A small network was trained on made-up records. Each row is its average activation on records with the value named, seen along a few directions.
Related values have similar rows: they may be neighbours, one step apart, or belong to one group.
In the rows, zero is written as 500.
Random noise pushes rows far along 3 fixed directions. That doesn't count. These rows show it; they differ only by the noise:
[488 509 590 624 436 451 566 503 447 356 539 370 671 278 586 270 570 598]
[489 463 476 501 630 490 395 568 497 516 495 536 524 445 556 365 571 559]
[495 746 525 485 347 490 549 586 433 300 505 480 432 358 485 309 355 421]
[442 630 428 551 519 530 247 797 480 372 574 660 283 448 461 414 424 405]
[459 426 568 701 501 460 440 595 465 370 590 420 649 283 591 304 633 619]


Values of L:
l20: [510 434 477 417 341 478 695 361 419 606 496 460 710 479 549 505 405 651]
l2: [357 668 387 575 579 577 172 763 491 385 578 682 259 492 429 401 453 373]
l1: [508 483 377 951 396 564 250 788 560 314 783 585 295 377 386 760 525 302]
l6: [688 101 446 491 879 506 728 258 471 811 436 378 760 585 714 494 741 649]
l4: [567 322 420 612 461 473 583 347 627 598 436 427 545 476 453 605 573 464]
l7: [565 620 493 501 546 566 381 602 450 375 640 520 500 501 562 448 509 431]
l15: [614 556 602  68 708 504 812 131 534 833 279 458 697 738 655 660 456 605]
l12: [366 422 590 532 509 563 439 583 556 474 599 485 414 470 538 519 665 603]
l5: [605 503 570 483 275 336 882 214 553 437 407 277 629 450 548 287 420 655]
l14: [447 464 404 420 420 460 530 412 506 601 478 461 430 554 370 694 500 510]
l17: [405 393 603 630 414 495 330 773 534 344 576 541 469 292 462 385 552 592]
l8: [592 324 416 330 556 484 521 242 583 844 231 537 440 636 357 612 596 565]
l3: [651 572 302 374 579 524 535 350 543 612 385 663 293 753 400 448 272 357]
l9: [451 183 481 524 721 626 408 662 480 734 588 519 531 693 508 687 497 473]
l18: [435 769 613 319 395 478 581 589 300 421 651 522 564 549 439 543 346 377]
l11: [557 612 545 401 511 543 587 286 636 531 315 503 522 597 552 456 456 378]
l16: [388 804 532 262 290 432 622 538 387 293 467 499 388 503 325 417 342 459]
l19: [593 794 608 438 372 461 614 482 521 278 465 542 455 483 511 572 298 307]
l10: [544 681 524 367 376 527 593 411 412 538 386 315 409 563 393 730 295 421]
l13: [409 594 574 533 340 476 569 363 520 404 380 526 522 510 559 494 582 478]
Each value of L is a pair of two hidden parts, and every pair occurs once (5 first parts, 4 second parts).
Changing only the second part turns l9 into l10. l20 has the same second part as l9; what does that change turn l20 into? -> l14
Changing only the second part turns l4 into l11. l1 has the same second part as l4; what does that change turn l1 into? -> l19
Changing only the second part turns l17 into l13. l16 has the same second part as l17; what does that change turn l16 into? -> l12

Values of W:
w11: [479 465 607 265 479 576 584 371 498 650 325 506 488 610 531 494 475 581]
w18: [556 243 512 537 579 406 491 276 546 638 408 358 808 454 464 464 827 699]
w13: [511 469 517 652 473 507 550 532 514 480 532 466 491 563 583 638 485 464]
w16: [515 459 433 573 525 518 422 397 504 497 475 433 514 390 496 408 560 486]
w9: [468 435 462 624 506 499 424 616 443 456 543 540 485 546 414 377 453 533]
w15: [445 607 434 585 307 558 593 446 473 318 520 539 381 474 578 272 348 486]
w17: [391 608 451 425 327 532 346 763 367 474 586 645 186 534 321 496 333 361]
w12: [639 431 519 506 577 440 638 444 501 562 400 416 473 459 432 619 407 455]
w20: [494 417 488 767 483 538 416 451 563 384 477 418 714 307 612 400 674 640]
w3: [534 621 473 254 379 466 778 366 522 603 425 432 462 637 460 737 288 450]
w7: [400 547 502 645 549 559 317 514 600 498 533 594 454 478 527 571 568 470]
w14: [477 868 656 484 225 443 552 615 429 250 661 347 471 404 454 481 358 454]
w2: [531 553 537 336 601 469 753 306 457 499 376 388 734 493 697 343 461 522]
w1: [534 408 562 524 695 474 376 620 525 525 638 563 598 523 604 488 686 587]
w10: [569 363 359 345 576 399 535 451 499 771 466 532 486 572 459 758 492 538]
w8: [506 622 496 245 564 610 452 633 423 539 538 601 416 527 384 485 402 435]
w4: [511 424 524 758 526 538 501 541 488 471 574 470 573 465 563 539 535 385]
w6: [554 589 587 386 505 496 759 317 395 350 438 312 688 408 546 317 446 529]
w5: [503 453 361 244 703 497 350 348 704 804 411 713 333 714 399 638 582 463]
w19: [497 337 583 600 512 422 528 549 558 443 466 529 551 483 581 381 695 612]
Each value of W is a pair of two hidden parts, and every pair occurs once (5 first parts, 4 second parts).
Changing only the second part turns w10 into w17. w12 has the same second part as w10; what does that change turn w12 into? -> w9
Changing only the second part turns w5 into w14. w18 has the same second part as w5; what does that change turn w18 into? -> w8
Changing only the second part turns w7 into w1. w16 has the same second part as w7; what does that change turn w16 into? -> w6
